Each row below is a small network's average activation on inputs in which a field has the value named, seen along a few directions.
Values that are neighbours, or in one group, have similar rows; names and order tell nothing.
(in the rows, 500 means zero)
Random noise pushes rows far along 3 fixed directions. That doesn't count. These rows show it; they differ only by the noise:
[591 348 532 372 477 667 605 475 511 407 350 340 443 510 279 479 430 599
 660]
[716 375 743 408 481 691 480 385 510 508 260 609 696 426 417 415 347 536
 613]
[516 493 514 491 500 573 292 353 520 551 488 759 599 429 435 498 431 474
 454]
[462 436 388 427 494 584 467 450 519 443 505 470 397 503 307 536 477 550
 541]
[467 560 425 423 557 511 315 418 534 525 582 801 561 406 466 583 399 478
 380]


Field J:
j10: [370 290 333 587 440 531 686 450 495 435 528 227 153 723 242 553 544 747
 615]
j12: [337 446 648 702 383 466 330 390 444 621 706 437 400 496 586 433 773 493
 393]
j2: [233 476 393 658 583 403 307 434 396 385 820 398 219 470 610 563 743 421
 380]
j7: [507 574 452 661 271 500 447 546 545 633 360 217 554 590 353 332 601 489
 528]
j1: [526 594 612 858 532 396 424 416 486 633 448 602 619 423 654 575 368 414
 566]
j5: [581 414 600 678 429 504 477 516 420 731 359 720 677 519 601 229 658 340
 460]
j13: [436 422 451 378 429 609 447 481 495 291 433 224 434 641 376 388 680 435
 621]
j6: [505 568 447 252 493 464 664 711 556 630 489 507 643 560 650 530 341 430
 385]
j4: [341 415 396 697 359 580 188 227 531 550 571 610 488 533 326 428 593 470
 501]
j3: [484 578 280 669 675 294 603 458 525 517 610 446 233 728 499 582 557 543
 616]
j8: [513 585 561 944 325 469 118 340 523 605 383 597 701 515 553 457 548 338
 492]
j9: [451 469 751 881 224 589 382 355 402 794 474 721 699 447 568 185 791 469
 489]
j11: [574 617 466 274 647 429 532 556 457 276 523 403 413 471 671 508 633 414
 536]
J is arranged as a ring.
Name the neighbours of j9, in listed order. -> j12, j5
Name the neighbours of j3, in listed order. -> j10, j1
Name the neighbours of j7, in listed order. -> j6, j8

Field C:
c4: [656 318 517 177 431 702 589 499 570 374 323 232 498 534 405 454 492 530
 570]
c1: [576 427 484 487 294 603 552 547 612 550 387 231 481 621 254 365 587 599
 613]
c12: [489 526 420 401 531 347 755 672 528 677 604 531 469 531 599 718 324 613
 366]
c5: [665 505 881 453 675 551 603 497 388 488 355 549 552 403 651 411 428 506
 525]
c11: [551 370 643 973 239 700 361 376 461 759 271 427 613 552 532 259 732 347
 695]
c9: [498 699 236 357 650 363 703 719 538 508 468 620 494 492 389 546 262 509
 472]
c2: [505 487 389 458 653 331 512 427 485 294 588 559 463 529 533 645 423 563
 525]
c6: [385 582 623 508 543 464 648 586 389 495 562 442 509 513 648 451 543 495
 552]
c3: [736 513 769 518 441 606 686 612 510 588 380 419 608 364 602 387 592 548
 580]
c7: [473 509 453 628 634 375 409 491 488 329 629 535 404 465 588 607 552 384
 558]
c13: [364 463 357 269 571 441 460 514 490 297 584 468 451 521 401 617 372 508
 392]
c10: [415 370 414 413 381 639 527 470 467 565 469 496 480 527 428 417 560 483
 470]
c8: [350 572 326 463 536 473 359 443 581 273 703 345 243 509 300 716 489 661
 450]
C is arranged as a ring.
Name the neighbours of c13, in listed order. -> c4, c8
Name the neighbours of c5, in listed order. -> c6, c7
Name the neighbours of c9, in listed order. -> c1, c12
Fewest steps between c11 and c10? -> 4
